Each row below holds a small network's activations on one record, seen along a few directions.
Here are examples, each followed by its value of one field, U.
Records without U are marked absent.
The largest differences between rows may come from other fields.
Random noise pushes rows far along 5 fixed directions. That doesn't count. These rows show it; they differ only by the noise:
[ -72   78  197   78   65   92 -126   96 -146  153  120   41   68   52
 -269 -303 -260   85  130   55  385 -156   22]
[-159   -8   96  -72 -228  -21   89    2  128 -107  300  315  209   24
  112 -126  199  272  -22  -66  -32   40  326]
[ -46   86  -64  -79  -73 -115  316  160   14  -40 -379 -112  129 -463
  138   78  -35  137 -104   20   -6  179  -32]
[-150  -27 -167 -104  -54 -237  100  103  246 -107 -254   57  277   55
  -50  -61  138  356  182  253  -81  130   84]
[ -75   77    7  -35  -93 -107  103   86  131  -33 -129   40  103  -96
  129   -5   23  150   -3   20  -24   78   10]
[-120   33  367   90    6  269 -165   44 -321  174  546  233  115   74
 -399 -494 -261  119   94  -55  557 -262  274]
[ -95   67  146   29 -155  -37  -99   -4  228  -19  250  248   55  235
  182  -70   97  121   32  -82  -36  -40  102]

[-102  -45  210   84  -47  106  -40   75   15   57  307  213  165   88
 -147 -178  -45  158   79  -27  250 -105  202]	u4
[  60   49   95  143  -18   34   37   89  240  116  -83  -34  -87 -182
  313  362  -66 -255 -145 -199  -80   74 -233]	absent
[  54  332  -83 -167  -85 -128  -82 -123 -263  -60 -242 -216 -354   15
  214 -200 -166 -114 -172   20 -157  -27 -232]	u5
[  88  128  -61  -53   12  -45  -21  -59 -122  -12 -271 -214 -189  -61
   86   25  -71  -93  -68  -18  -71   24 -165]	u3
[-115   95  -61 -332 -328   10  222 -191 -419 -268  281  163   -5 -233
  109 -351  186  202 -295  -78 -167   66  441]	u5
[ 121 -200  136  176  124  296  -95  -35 -181  131  436   58   13  120
 -284   13    9 -143   84 -148  193 -176  181]	u2
[  52 -235  -22  195   25   -7  421  274  304   67 -288  -28  307 -500
  102  453   75   59  -42  -99  115  152  -25]	u6
[-105 -449    7  144   42  171  -37   31  248   -3  509  362  417  261
 -382   75  304  157  272   39   87  -42  451]	absent
[ -23  371  116 -252 -123   10  -50 -218 -541  -55  112  -72 -302  -28
  102 -456 -155   21 -250  -63   -4  -78   22]	u2
[ -36  388  377  -70 -289  143 -181 -237 -233   47  478  162 -385   68
  452 -209 -145 -214 -362 -347  -84 -127  -30]	u7
[ -28   95  187   66   26  -13  -22   75  -63  123  -27   20   43   -6
  -84 -206 -230  125   27   39  334 -118  -83]	u6
[ -50 -111    8   19  -70  -27  117  110  192  -40   67  150  249  -43
  -26   53  148  221   92   20   21   58  191]	u4
[ -10 -227  -81  150  162   19  281  326  112  107 -381 -154  340 -396
 -295  218 -105  102  150  139  246  106  -19]	u4
[ -34  -65 -254 -143   82 -109   85   21 -132  -70 -358 -178  137  -87
 -323 -117   27  207  150  263   32   88   54]	u3
[  78 -102  166  336  110   18  -90  185  422  229  -43   35   73  137
   49  283 -107  -89  128  -86  210 -105 -254]	u6
[  98 -278 -107  118  163  267  336  214 -359  118 -135 -230  176 -645
 -439  125 -154 -135  -42  -35  315   14  127]	u5
[  78  171   52 -134 -271   44  263 -122 -163 -141   -1  -27 -222 -438
  517  172  138 -135 -438 -377 -258  147   63]	u3
[  21  224  111   88   24   -9 -247  -35   62  154 -101 -118 -267  216
  141   27 -234 -237    0   -2  -38  -84 -374]	u7
[-315 -358 -241  -82 -147  -29  -30  112  321  -23  168  261  420  151
 -235  104  290  133  187  261 -202  200  284]	u1
[-246 -118 -172  -86 -109  -71 -161   80  214   51   -9   89  146  184
  -84   43   69  -36  111  229 -196  140  -11]	u1
[  44  -26  129  173  -76   55    0   38  351   68  117  111  -55   -7
  379  396   75 -241 -119 -246 -155   52 -118]	absent
[ -26  252 -111 -344  -59  -44  335  -59 -663 -100 -336 -292  -87 -584
  -62 -324 -166  125 -287   74   25  130   55]	u2
[-101 -398 -163  199   50  151   92  329  344  235 -121  -43  307 -317
 -184  548   22 -278   73   36  -24  208  -74]	u1
[  58  241  163   83  -32   61  -89  -21  -32  152  -58 -127 -286  -75
  278  117 -215 -298 -173 -173  -36  -39 -319]	u7

Here are new rows. What is U for each?
[  34  189  -28 -179 -144  -25  122 -128 -275 -104 -135 -132 -210 -275
  217  -99   13  -15 -231 -111 -127   96   11]	u3
[ -69   19  -64 -282 -200  -15   56 -212 -288 -234  253  166   48   48
  -62 -323  260  277  -37   20 -103   32  422]	u3
[  48  -30   57  -45   64  181  -66  -74 -438   33  187  -35  -23  -24
 -372 -293  -86   23   70    6  270 -129  200]	u3
[-168  -36  -73 -172  -48  122   93  113 -449  102  -41 -127  116 -455
 -346 -219 -222  -55  -65  176  184  138   77]	u1
[ -31    0 -108   99   57 -257 -114  135  517    8 -366  -42   88  348
  100  179   40  126  254  213 -134   50 -254]	u4
[ -28  183   60 -243 -207   49  177 -177 -408 -130  183   25 -123 -245
  179 -225   55   69 -324 -163 -119   44  217]	u2
[ -88   39  -89 -194  -29  -31  -44 -107 -290  -94    6   -5   34   82
 -272 -358   24  216   79  169   73  -20  190]	u3
[ -37  139  296   42 -112   48   12   12  -74   77  200  154   -6  -38
   95 -210 -158  103 -119 -131  274 -119   22]	u6
